A small network was shown many inputs. Here are its activations along a few directions, one row for each input.
In each table, some parts of the input vary, and every possible input appears once, in random order.
Descriptions start from the smaller parts, as in this example, which fits no table here: one of 3 separate values, together with either a single point or one of 11 places around a ring or (one of 4 places along a line, together with one of 5 places around a ring).
Shared parts are said once, and a part with two or three values counts as separate values.
In the rows, zero is written as 128.

Other details of the inputs vary at random and push rows far along two fixed directions, the same in every table; ignore that.

Table:
row 1: 110  98  140  88  117  120  109  100  164  123  133  152  118
row 2: 123  160  123  119  118  135  160  150  124  136  134  103  136
row 3: 126  178  174  118  112  124  119  106  101  149  156  90  139
row 4: 158  116  90  182  134  146  123  170  113  115  92  160  112
row 5: 125  187  150  102  135  136  138  122  160  191  156  74  154
row 6: 133  141  88  146  128  123  147  147  98  128  122  147  103
row 7: 160  122  89  180  141  129  139  151  107  94  104  158  90
row 8: 128  183  146  135  102  129  105  128  95  144  143  106  136
row 9: 141  138  110  172  110  118  105  147  52  100  107  154  130
row 10: 100  29  140  93  131  123  94  77  177  77  125  160  127
row 11: 116  91  137  110  127  127  105  94  176  121  141  145  121
row 12: 126  152  106  145  137  132  148  121  130  154  157  110  116
row 13: 128  146  120  142  138  159  148  137  133  152  133  95  131
row 14: 123  159  136  107  140  140  142  125  142  156  137  82  155
row 15: 171  124  101  167  147  122  133  170  96  101  81  151  122
row 16: 111  149  145  123  143  142  147  112  152  189  166  83  144
row 17: 94  36  145  71  121  116  98  82  166  79  117  168  125
row 18: 146  149  106  145  131  125  151  147  105  118  113  145  92
row 19: 125  155  162  121  144  144  150  112  159  179  157  79  132
row 20: 145  120  87  162  124  114  146  179  88  103  101  163  122
row 21: 154  131  92  159  114  123  135  183  104  101  93  166  116
row 22: 116  92  165  93  125  106  129  116  157  112  129  139  136
row 23: 104  184  167  105  108  138  118  102  107  152  163  75  151
row 24: 108  28  154  87  144  100  85  93  165  100  113  165  164
Description of these inputs: one of 4 separate values, together with either a single point or one of 5 places around a ring.
Q: Changing only the choice among 4 separate values turns row 11 into row 12. The same change can be made to row 5. Which row results?
A: row 24
Q: Which other rows agree with row 10 in the choice among 4 separate values? List them by row number.
A: row 2, row 13, row 14, row 17, row 23
Q: Which other rows does row 7 become when the place on the ring of 5 takes its other values? List them by row number.
A: row 15, row 18, row 19, row 22

Table:
row 25: 129  193  89  164  120  140  157  140  84  152  154  105  106
row 26: 179  205  36  238  124  167  143  208  24  118  88  130  101
row 27: 125  198  85  130  154  172  204  146  180  212  165  55  121
row 28: 83  112  162  69  115  111  128  89  150  142  161  114  152
row 29: 124  109  162  94  125  105  108  119  137  117  121  136  148
row 30: 124  197  173  118  121  144  124  102  144  189  171  72  132
row 31: 132  223  151  146  134  150  156  118  109  195  172  52  127
row 32: 137  41  142  135  132  113  65  105  125  68  91  191  122
row 33: 115  97  149  85  153  136  151  103  237  167  149  116  120
row 34: 116  112  153  88  116  104  119  110  138  114  129  145  129
row 35: 136  237  154  117  116  134  159  151  121  192  159  64  141
row 36: 122  36  93  125  163  132  145  126  188  115  113  163  119
row 37: 120  40  138  106  119  96  103  120  120  53  92  194  122
row 38: 142  197  107  163  123  137  161  139  88  143  148  104  94
row 39: 136  7  104  129  168  122  136  127  190  79  88  190  105
row 40: 183  198  48  238  132  145  155  219  21  123  86  131  121
row 41: 115  32  131  114  125  100  87  129  117  65  91  186  154
row 42: 114  38  125  107  117  112  80  131  122  59  84  183  155
row 43: 127  50  133  123  110  109  78  107  136  58  103  203  100
row 44: 180  198  43  245  132  154  150  205  19  125  94  134  100
row 45: 127  114  120  140  122  137  103  136  108  110  110  132  154
row 46: 91  115  219  64  132  118  110  61  179  164  174  76  174
row 47: 115  121  100  135  112  137  115  118  112  104  130  143  114
row 48: 114  201  154  104  120  130  145  91  143  179  184  78  114
row 49: 97  123  216  59  130  116  100  61  185  169  171  83  172
row 50: 177  129  76  196  129  118  137  206  44  68  62  175  112
row 51: 116  152  105  120  107  132  139  144  103  122  126  125  132
row 52: 138  75  159  125  121  115  79  123  135  92  100  166  143
row 53: 116  115  158  88  106  109  116  117  145  114  129  149  126
row 54: 109  177  156  76  164  145  190  91  236  231  192  49  128
Q: Changing only one part turns row 42 into row 41. The same change can be made to row 47. Which row results?
A: row 25
Q: What is each input in this table made of?
A: one of 5 places along a line, together with either a single point or one of 5 places around a ring
Q: Which other rows does row 29 become when the place on the ring of 5 takes its other values? List them by row number.
A: row 32, row 34, row 48, row 49
Q: Which other rows agree with row 37 in the place on the line of 5? List them by row number.
A: row 31, row 38, row 39, row 46, row 50

Table:
row 55: 107  40  128  101  109  112  80  100  145  66  109  193  119
row 56: 157  173  122  157  131  127  147  166  99  139  115  118  126
row 57: 91  161  175  59  114  129  134  92  174  175  174  76  156
row 58: 116  41  145  104  116  98  87  95  139  65  110  196  110
row 59: 131  35  157  117  135  106  76  105  147  76  97  182  134
row 60: 124  5  109  108  159  122  126  115  209  87  98  191  108
row 61: 89  145  175  87  133  138  131  69  166  181  188  67  150
row 62: 92  145  182  74  134  127  139  90  169  185  176  65  173
row 63: 161  195  104  182  129  142  150  156  84  143  128  113  99
row 64: 86  150  175  63  126  122  147  86  165  176  179  70  161
row 65: 150  179  116  146  123  122  155  162  95  131  119  123  114
row 66: 158  192  93  176  128  151  141  171  93  151  117  109  124
row 67: 140  130  75  171  122  127  139  157  74  96  108  159  101
row 68: 156  122  87  184  141  135  128  166  82  107  94  147  126
row 69: 148  172  106  154  123  141  140  170  104  142  114  116  135
row 70: 144  161  98  166  122  149  128  148  102  130  121  126  113
Q: What is each input in this table made of?
A: either a single point or (one of 3 separate values, together with one of 5 places around a ring)
Q: Which other rows does row 63 become when the choice among 3 separate values takes its other values? List them by row number.
A: row 61, row 70
